A small network was shown many inputs. Here are its activations along a few directions, one row for each input.
In each table, some parts of the input vary, and every possible input appears once, in random order.
Descriptions start from the smaller parts, as in this example, which fits no table here: values(3) and (point or ring(9) or (line(6) and ring(8))).
Shared parts are said once, and a part with two or three values counts as separate values.
In the rows, zero is written as 128.

Other details of the inputs shift rows strongly along three fixed directions, in all tables alike. That doesn't count.
These rows show it; all are for the same input, with only those details redrawn:
[172 187 106  82 135  94 132 121 186 140 152]
[ 98 104  57 151 176 162 191  78 110 102 126]
[140 111 115 154 104  89 117 164  82 135 165]
[117  81 174 159 107 146 123 139 216  73 153]

A family of inputs:
x1: [174 205 122  60 171 119 115 109 167 150 126]
x2: [ 83 121  76 158 178 189 170  78 104 134  95]
x3: [113 135 136 152 100  94 114 154  73 154 136]
x4: [120 137 143 155 104 110 112 157  70 163 138]
x5: [138 103 105 148  95  96 112 160  88 162 138]
x6: [162 217 125  59 150 107 129  96 165 151 101]
x7: [156 208 129  73 143 122 124 109 174 168 143]
x8: [111  94 211 156 127 151 105 144 198  71 116]
x9: [130 128 153 142 112  98 107 154  58 140 125]
x10: [167 212 119  67 154 118 114 108 170 158  94]
x11: [142 203 130  81 130  92 126 114 179 152 135]
x12: [166 188 109  75 114  99 133 108 183 147 144]
x13: [144  96 128 122  98 105 109 157  69 150 135]
x14: [112  91 217 145 113 170 104 131 193  83 123]
x15: [ 95 106  65 141 182 180 195  96 106 111 121]
x16: [145 107 118 128 101 114 104 170  69 142 126]
x17: [113  73 177 147 118 158 124 148 217  94 146]
x18: [152  92 125 138 112  88 108 165  74 135 142]
x19: [ 68 120  76 150 168 161 183  67 103 117 102]
x20: [ 86 118  80 153 196 185 175  81 101 123 120]
x21: [146  95 116 128 103 106  99 164  75 153 124]
x22: [138 113 103 152  91  96 111 156  85 147 146]
x23: [140 102 117 150 108  89 118 168  85 150 157]
x24: [164 209 137  65 144 116 120 106 163 153 107]
x25: [120 138 127 161 109 102 106 161  77 162 124]
x26: [127 118 140 146 121  83  97 164  67 127 134]
x27: [181 190  89  59 136 103 123  99 178 140 114]
x28: [123 120 145 138 106  86 102 151  63 133 132]
x29: [110  96  64 137 182 161 181  73  99  87 110]
x30: [ 94 101 211 166 105 155 120 137 205  91 130]
x31: [133 127 156 142 112 107 104 156  57 145 128]
x32: [ 98 100 206 173 120 152 114 150 209  85 133]
x33: [163 177 119  67 125 108 134 124 183 165 145]
x34: [108  84 185 142  92 170 129 144 210  90 140]
x35: [147  95 125 129  93  94 111 150  71 144 133]
x36: [ 83 117  72 154 179 191 166  76 104 134 102]
x37: [166 200  90  62 136 122 136 121 185 164 124]
x38: [179 185 113  58 129  98 131 101 171 132 133]
x39: [136 104 122 143  93  93 124 156  81 155 155]
x40: [ 99  93 204 156 103 175 106 132 206 101 140]
x41: [ 93 100 209 166 100 157 116 136 206  93 124]
x42: [124  69 185 132 104 150 122 123 205  79 126]
x43: [125  86 182 129 100 165 121 124 198  68 126]
x44: [114  91 181 146  97 164 132 132 207  79 148]
x45: [ 93 115  94 136 180 187 170  66  87 116  89]
x46: [181 194 105  48 158 115 136 122 171 139 127]
x47: [ 81 123  87 151 174 187 180  70  98 131 105]
x48: [ 95 113  83 143 184 188 160  74  93 119  79]
x49: [152 106 131 138 109 102 106 172  66 120 150]
x50: [114 134 140 153 104  92 116 157  72 151 142]
x51: [113 129 119 157 103  91 101 159  81 155 130]
x52: [125 135 143 163 123 105 109 172  73 154 146]
x53: [125 125 149 140 108  91 105 154  61 136 127]
x54: [136 113 120 146  89  93 123 152  78 141 163]
x55: [108  93 202 156 111 158  97 138 203  82  97]
x56: [ 93  94  63 141 159 167 193  69 110 124 110]
x57: [171 210 106  55 160 127 110  98 170 163 105]
x58: [136 120 146 133 109 117  94 149  58 151 135]
x59: [113  92 216 157 127 161 102 147 197  75 120]
x60: [ 98 104  57 151 176 162 191  78 110 102 126]
x61: [113  89 211 139 116 172 102 127 194  84 129]
x62: [149 207 127  89 149  93 124 127 181 149 131]
x63: [132 105 120 135  94 106 120 160  80 165 150]
x64: [164 196 113  61 130 117 145 122 178 156 143]
x65: [ 84 115  78 144 179 166 165  73  97 107  71]
x66: [170 196  97  74 125 115 127 120 184 152 131]
x67: [124 132 146 153 108 113 111 157  69 163 150]
x68: [115 134 123 159 105  95 104 161  79 157 125]
x69: [102  99  78 120 171 183 189  80  91 102 103]
x70: [126  69 181 131 125 158 116 142 207  81 129]
x71: [ 86 123  83 157 196 183 179  83 101 123 113]
x72: [101  95 204 144 107 150 109 125 198  76 108]
x73: [ 80 125  77 161 178 184 173  81 104 131  89]
x74: [123 120 140 137 102  88 100 149  64 136 126]
x75: [165 180  98  69 130 113 124 124 190 172 126]
x76: [ 78 128  92 154 179 181 187  74  97 126 105]
x77: [125 119 128 144 107  90  90 156  70 139 115]
x78: [149  94 113 135  99  95 101 157  77 147 123]
x79: [116 127 131 159 117  84 108 167  79 143 150]
x80: [130 122 144 148 123  88 100 166  65 130 129]
x81: [117  89 212 152 129 166  99 143 197  78 125]
x82: [182 194  97  56 136 115 123 110 173 139 114]
x83: [ 99 110  63 147 179 175 192  87 105 102 125]
x84: [144  95 133 123 102 103 111 160  68 147 141]
x85: [124  77 181 136  94 151 117 119 203  67 128]
x86: [143 108 130 122  95 112 114 163  63 139 136]
x87: [148 109 135 131  94 105 112 159  62 126 148]
x88: [ 94 110  66 141 158 180 193  74 102 109 117]
What is each input in this table made of?
> values(2) and line(4) and (ring(5) or line(6))
Changing only the values(2) part turns x60 into x29. The same change can be made to x15. Which row results?
> x46
Changing only the values(2) part turns x65 into x68. The same change can be made to x14. Which row results?
> x67
Change only the line(4) part in x29. List by row number the other rows that result.
> x27, x38, x85
Change only the values(2) part in x33. List by row number the other rows that result.
> x84
Change only the ring(5) part in x78. List by row number the other rows that result.
> x16, x21, x27, x82
List by row number the other rows that have the values(2) part and the line(4) part in common with x73.
> x2, x5, x22, x25, x36, x37, x51, x66, x68, x75
List by row number the other rows that have the values(2) part and the line(4) part in common with x41.
> x3, x4, x12, x19, x34, x40, x47, x56, x63, x88

A family of inputs:
x89: [179 238  62  39 171  84 146  82  89 180  96]
x90: [144 108 187 130 103 131 106 151 229  92 145]
x91: [182 172 124  92  92  48  97 169 111 171 162]
x92: [146 216 110  52 199 165 147  46 204 130  82]
x93: [135 130 110 119 138 112 102 139  35 159 104]
x94: [174 173 115  83 107  67 109 155 104 181 163]
x95: [163 159 160  84 125 135 118 131 240 118 142]
x96: [ 68  47 121 186 136 191 161  95 165  67 117]
x97: [ 99 117  72 154 166 154 164  87   5 133  98]
x98: [110  43 154 191  73 105 108 188  40 122 167]
x99: [ 69  59  85 172 161 207 195  69 152  68 100]
x100: [ 83  35 150 185 133 196 159 120 157  60 129]
x101: [153 129 190 103  81 130  96 156 246 114 152]
x102: [157  89 186 158  27  71  60 231  89 143 182]
x103: [121  84 211 130 101 144  92 151 186  82 103]
x104: [120 173 151 156 111  97 101 163  83 196 129]
x105: [155 190  96  73 174 138 155  78 233 122 118]
x106: [ 72 149 119 183 159 131 133 136  29 150 120]
x107: [103 122  28 141 175 125 184  83  36 145 121]
What is each input in this table made of?
> values(2) or ring(5) or (values(3) and line(4))
List by row number the other inputs of the same sort as x94.
> x90, x91, x95, x96, x98, x99, x100, x101, x102, x105, x107

A family of inputs:
x108: [139 158 120  96 135 100 122 116  98 146 109]
x109: [155 143 134  99 106 103 120 134 138 136 141]
x110: [ 93  44 163 170 107 167 140 129 138  80 138]
x111: [134 118 161 110 114 145 134 122 195 105 147]
x112: [151 165  83  76 153 142 153  90 166 148 112]
x113: [121 129 127 116 165 165 144  97 153  93 102]
x114: [133 157 110 121 122 119 126 134 142 156 137]
x115: [133 163 111 118 121 101 134 128 120 147 145]
x116: [122 176  88  96 162 138 170  73 174 125 114]
x117: [161 161 156 108  85  89  84 165 173 156 141]
x118: [102 107 181 156 118 147 111 144 172 127 128]
x119: [139 131 164 145  88 110  78 171  98 154 138]
x120: [168 163  87  93 141  94 132 140  87 160 154]
x121: [135 180  71  91 185 136 168  72 170 121 107]
x122: [126 182 109  92 171 157 170  76 162 130 115]
x123: [128 143 107 132 144 117 136 126 133 123 132]
x124: [103  74 107 153 157 168 161 102 124  85 117]
x125: [136 107  79 140 139 107 139 143  27 145 144]
x126: [135 128 152 116 110 137 114 127 206 120 118]
x127: [100  70 167 161 135 149 116 132 134  81 106]
x128: [ 94 109 133 162 163 145 145 120 116 114 123]
x129: [106  93 144 175 119 127 121 154 124 104 148]
x130: [139 134 164 107 114 124  95 138 168 135 107]
x131: [169 155 122 100 121  87 109 146 131 138 137]
x132: [134 106  97 138 113 122 128 152  53 162 148]
x133: [151 144 104 106 118 113 121 131 120 156 123]
x134: [135 131 146 146 102 117 102 172  76 165 144]
x135: [117 133 100 150 129 114 131 126  16 151 128]
x136: [135 123 146 150  82  96  91 179 111 155 148]
x137: [ 87  67  98 178 155 158 159 107  91  87 109]
x138: [119  92 168 138 103 142 124 125 180  90 127]
x139: [110 120  88 129 155 165 149 101  73 137  97]
x140: [108 147 107 136 151 115 149 114  72 155 126]
x141: [168 142 153  95  92 108  96 161 169 153 149]
x142: [102  97 136 146 131 157 139 113  91 103 111]
x143: [125 117 173 150 122 136 101 143 147 101 131]
x144: [132 138 161 121 103 116 116 130 190 112 133]
x145: [123 110 129 144 104 108 124 137  98 125 130]
x146: [124 137 144 132 154 153 139 121 155 110 129]
Changing only one part turns x143 into x135. The same change can be made to x127. Which row results?
> x108
What is each input in this table made of?
> values(3) and (line(5) or line(8))
Change only the values(3) part in x110. List by row number the other rows that result.
> x125, x141

A family of inputs:
x147: [177 172 175  86 119 119  84 157 176 119 125]
x148: [157 197  51  80 141  94 134  95  43 178  96]
x149: [104 118 136 127 160 156 145  96 140 107 132]
x150: [135 149 187 141 120 123  99 171 177 128 147]
x151: [116  70 170 165  82 100 106 179  33 141 136]
x152: [145 155 201 128 102 105  90 156 193 130 170]
x153: [116  93  55 170 131 110 167 129  41 114 149]
x154: [101  87  83 172 144 141 125 121  20 119  93]
x155: [103  68  64 162 137 108 162 134  36 112 146]
x156: [ 63  85 119 157 149 176 159  84 131 102  92]
x157: [125 189 121 106 137 123 138  96 186 152 115]
x158: [102  59 209 169  83 135  96 150 157 101 112]
x159: [117 116 100 139 145 130 170 106 184  94 146]
x160: [ 90 105  76 163 158 123 133 125  25 147 105]
x161: [ 93  82  96 159 141 191 171 102 157 123 133]
x162: [138 181  98  65 159 158 164  66 161 118  93]
x163: [151 169 167 114 120 120 109 129 175 125 154]
x164: [123  83  93 122 134 195 155  93 150 103 112]
x165: [171 201 108 116 109  54  79 171  72 191 137]
x166: [165 147  92  66 145 142 150  99 179 158 121]
x167: [117 143  96 145 118 114 146 135  28 159 134]
x168: [130 185 102  77 197 155 158  91 170 130 105]
x169: [100  67 174 163 152 174 134 133 140  85 107]
x170: [100  85 231 179  62 130  94 183 174 106 157]
x171: [188 180 135  85 118  49  91 159  57 188 155]
x172: [177 138 132  82 117  78 125 138 188 118 147]
x173: [ 94  65 105 167 130 204 166 104 156 102 128]
x174: [123 198  85 105 183 134 150  81 179 148 101]
x175: [105  84 161 164  79  98 102 187  30 146 149]
x176: [119 101 108 111 134 171 149 111 177 128 130]
x177: [161 132 104  91 127 117 140 110 179  86 133]
x178: [108  74 222 195  92 155  88 189 159  82 145]
x179: [169 153 200  99 100  81  61 168 203 140 121]
x180: [133 145 110 101 167 163 150  71 134 100 114]
x181: [167 202 115 108  85  54  89 162  70 198 140]
What is each input in this table made of?
> line(5) and (values(2) or ring(5))
Changing only the line(5) part turns x168 into x178. The same change can be made to x160. Which row results?
> x165
List by row number the other rows that have the line(5) part in common with x157.
> x150, x152, x159, x161, x170, x174
List by row number the other rows that have the line(5) part in common with x151.
> x158, x166, x169, x171, x172, x179
Change only the values(2) part in x155. List by row number the other rows that result.
> x176
